A small network was shown many inputs. Here are its activations along a few directions, one row for each input.
Each table varies a few parts of the input and shows all the possible inputs, shuffled.
Descriptions start from the smaller parts, as in this example, which fits no table here: one of 3 separate values, together with either a single point or one of 9 places around a ring or (one of 5 places around a ring, together with one of 6 places along a line).
Shared parts are said once, and a part with two or three values counts as separate values.
In the rows, zero is written as 128.

Other details of the inputs vary at random and push rows far along two fixed directions, the same in every table; ignore that.
To show where, the next rows are all for the same input, with only those details redrawn:
[141 119 134 132 136 122 129 129 122 136 147]
[ 68 122  84 132  95 123 132 121 103  94 147]
[ 66  75  61 163 121 109 124 134 116  91 181]
[189 109 164 136 168 119 126 136 137 164 152]
[ 68  88  69 154 114 113 126 131 113  93 172]
[183 220 208  65 101 150 146 105 104 164  69]
[139 133 139 122 127 125 132 125 118 136 136]
[ 66 183 109  92  57 140 143 104  84  95 100]

A family of inputs:
r1: [128 136 139 101 117 106 105 151 158 142 123]
r2: [143  90 115 163 148 138 118 139 137 117 147]
r3: [190 148 175 125 175 142 133 123 145 166 111]
r4: [124 136 127 138 146 137 133 128 131 125 128]
r5: [178 113 158 141 186 124 139 138 157 164 129]
r6: [ 76 161 110  96  73 127 150 109  99 110 102]
r7: [ 76 181 114 110  94 147 144 104 105 104  82]
r8: [134 120 125 142 126 144 125 122 125 118 110]
r9: [128 193 158  76  78 144 109 136 148 121  59]
r10: [132  87 114 152 150 113 124 137 129 130 171]
r11: [107 108 111 136 150 109 102 161 179 124 137]
r12: [130 121 130 129 129 120 130 120 118 136 132]
r13: [143  87 111 162 149 138 117 131 139 120 143]
r14: [194  98 158 146 167 134 130 138 154 156 125]
r15: [142 116 130 130 137 122 128 122 124 139 143]
Question: Changing only one part turns r3 into r15. The same change can be made to r4. Which row results?
Answer: r10
Question: What do these inputs look like to the network?
Answer: one of 3 separate values, together with either a single point or one of 4 places along a line
Question: Change only the choice among 3 separate values in r1. List by row number the other rows that result.
Answer: r9, r11

A family of inputs:
r16: [155 154 172 131 156 135 164 108 106 148  93]
r17: [152  79 114 151 179 106 100 141 162 169 154]
r18: [ 88 137 128 110  81 107 149 111  79 112 125]
r19: [230 145 203 100 147 135 151 124 107 185 153]
r20: [155  81 124 148 187 106  90 137 175 138 169]
r21: [114  32  58 212 196 126 149 140 126 108 225]
r22: [122 196 165 100 107 131 136  89  81 138  88]
r23: [166  66 135 134 159  93 110 152 176 138 174]
r24: [ 44 129  76 152 110 139 121 157 148  73 120]
r25: [105 185 137  91 104 151 149 106 143 104  68]
r26: [ 67 193  97 104  71 154 141  86  63  98 129]
r27: [147 145 142 116 143 139 149 125 150 162  81]
r28: [206 126 182  96 139 110 131 142 154 197 110]
r29: [ 56 117  81 129  76 110 106 170 137  79 146]
r30: [ 47 132  75 141 103 124  87 154 138  81 139]
r31: [197 130 158 134  91 181 114 106 104 118  74]
Question: What do these inputs look like to the network?
Answer: either a single point or (one of 3 separate values, together with one of 5 places along a line)

A family of inputs:
r32: [200  96 161 141 174 123  97 150 171 161 139]
r33: [ 91 131  98 130 103 135 138  99  96 109 121]
r34: [106 229 154  71  71 166 155 105 106 114  49]
r35: [154  51 116 190 206 109 112 160 167 138 183]
r36: [ 92 137 103 123  93 135 148 114  91 103 142]
r37: [ 55  79  53 154  97 120 112 147 140  73 152]
r38: [162  40 117 181 184 103  93 169 175 137 180]
r39: [175 101 151 149 165 118 130 134 120 152 168]
r40: [ 37  90  49 146 112 101 110 139 139  88 162]
r41: [176 102 146 146 167 123 125 126 123 153 170]
r42: [107 235 155  72  77 165 141  97 105 119  49]
r43: [ 68 131  83 128  83 137 153 103  91  93 119]
r44: [ 47 147  90 111  81 114 125 130 121  95 116]
r45: [232 168 222 103 157 141 145 110 118 191  87]
r46: [219 182 221  75 149 130 135 136 158 193  83]
Question: What do these inputs look like to the network?
Answer: one of 3 separate values, together with one of 5 places along a line
Question: Changing only the place on the line of 5 turns r41 into r40. The same change can be made to r36. Which row results?
Answer: r46
Question: Change only the choice among 3 separate values in r43. List by row number the other rows that result.
Answer: r33, r45
Question: Start at r44 and move only the place on the line of 5, one step at a time. The first step leads to r38. Which rows follow, in order?
Answer: r35, r45, r39
